A small network was shown many inputs. Here are its activations along a few directions, one row for each input.
In each table, some parts of the input vary, and every possible input appears once, in random order.
A made-up example of a description, with smaller parts first: one of 2 separate values, together with either a single point or one of 9 places along a line or (one of 4 places along a line, together with one of 5 places around a ring).
Shared parts are said once, and a part with two or three values counts as separate values.
In the rows, zero is written as 128.

Other details of the inputs vary at random and push rows far along two fixed directions, the same in every table; ignore that.

A family of inputs:
r1: [154 179 116 108  97  75 114 135 131 127 159 104]
r2: [129 142 107 100  86 135 111 121 144 126 156 153]
r3: [104  71 147 164 161 114 129 150 122 133  95  76]
r4: [118 145 181 151 180 112 164 152  79 112 140 106]
r5: [ 95  35 128 164 132 241 158  89 130 139  51 192]
r6: [138 138  91 103  98 132 120 104 136 136 151 162]
r7: [145 148  92 107 101 124 117 105 144 136 142 151]
r8: [ 91  90 156 163 148 131 152 127 103 107 154 139]
r9: [105  99 165 166 168 131 129 137 134 110 124 122]
r10: [103 119 169 169 171  92 150 141 103 102 163 110]
r11: [155 150  93 110 106 120 110 110 150 138 128 138]
r12: [155 158 108  95 119  74  86 158 155 144 126  69]
r13: [109 118 174 148 173 161 152 142 105 116 114 133]
r14: [140 164 113 104 100 108 108 129 148 123 158 131]
r15: [117 137 181 155 190 113 143 153 110 107 138 114]
r16: [131  51  55 106  59 209 100  93 176 178  35 149]
r17: [155 179 117 101  96 104 129 135 119 131 142 119]
r18: [161 182 110  91 120 129 131 122 115 140 128 138]
Description of these inputs: one of 3 separate values, together with either a single point or one of 5 places along a line.
Q: Changing only the choice among 3 separate values turns r2 into r8. The same change can be made to r14. Which row results?
A: r10
Q: Which other rows does r12 become when the choice among 3 separate values takes its other values? List them by row number.
A: r3, r16
Q: Which other rows agree with r5 in the choice among 3 separate values? List them by row number.
A: r6, r7, r11, r16, r18

A family of inputs:
r19: [ 77  66 190 214 151 139 154 122 130  86 131 135]
r20: [132  72  77 132  60 193 132  84 149 157  61 162]
r21: [158 208 146 123 170  65 138 134 104 112 178 122]
r22: [110  72 159 180 196 149 143 120 125 125  82 126]
r23: [ 82  37 151 184 184 141 139 124 118 122 108 120]
r24: [163 190 138 124 190  57 112 146 132 128 140  84]
r25: [118  66  97 116  56 209 131 114 141 160  53 140]
r26: [153 205 150 128 167  70 149 129  91 110 183 129]
r27: [ 86  94 201 170 192 166 156 153 103 103 118 133]
r28: [142 168 150 124 145  53 131 172  99 125 149  56]
r29: [120  71  98 115  61 211 125 115 143 158  52 141]
r30: [180 200  78  48  67 114  84 146 163 161 109  95]
r31: [173 171  52  58  66  95  74 121 172 159 137 115]
r32: [171 165  39  62  30  85  86 115 159 159 148 115]
r33: [ 81  66 162 173 188 147 151 122 107 108 140 152]
r34: [123 179 176 138 111  53 122 175 124  91 188  71]
r35: [145 206 168 105 166  88 116 175 126 106 169 100]
r36: [ 99  85 178 168 189 131 146 158 105 123  98  89]
r37: [170 167  47  65  46  88  87 117 159 161 147 115]
r38: [160 181 136 136 167  45 130 141 112 127 154  83]
r39: [108  83 105 109  46 252 166  95 108 147  79 198]
r40: [111  78  85 105  73 224 101  94 183 139  99 204]
r41: [108  75 159 185 195 138 148 121 118 124  92 123]
r42: [129  88  98 101  72 200 114 123 155 159  55 133]
r43: [142 164 130 117 187  49  98 154 138 126 162  76]
r44: [ 84  47 152 180 195 129 135 129 122 121 115 115]
r45: [ 80  78 163 172 181 146 175 115  78 106 158 159]
r46: [120 107 110 102  56 220 147 108 120 143  92 179]
r47: [154 211 147 125 162  71 164 125  75 111 191 132]
r48: [135 180 135 118 158  61 133 138  99 111 207 121]
r49: [137 119  99 110  84 218 114  90 175 137  87 204]
r50: [ 56  35 176 206 142 136 139 128 137  86 152 132]
r51: [190 218  67  56  48 132  97 103 166 143 144 171]
r52: [ 76  66 174 178 200 151 141 129 120 100 144 153]
r53: [142 198 161 111 157  78 137 166  93 114 171  97]
r54: [192 192  54  69  51 105  96 106 157 161 118 125]
Q: What do these inputs look like to the network?
A: one of 3 separate values, together with either a single point or one of 5 places along a line or one of 6 places along a line
Q: Changing only the choice among 3 separate values turns r50 into r34. The same change can be made to r31. Which row results?
A: r42
Q: Which other rows does r37 become when the choice among 3 separate values takes its other values? List them by row number.
A: r25, r38
Q: Which other rows does r47 become when the place on the line of 5 takes its other values? List them by row number.
A: r21, r26, r49, r51
Q: Start at r24 and move only the place on the line of 6, one step at a time. The first step leads to r22. Which rows follow, in order?
A: r41, r54, r38, r20
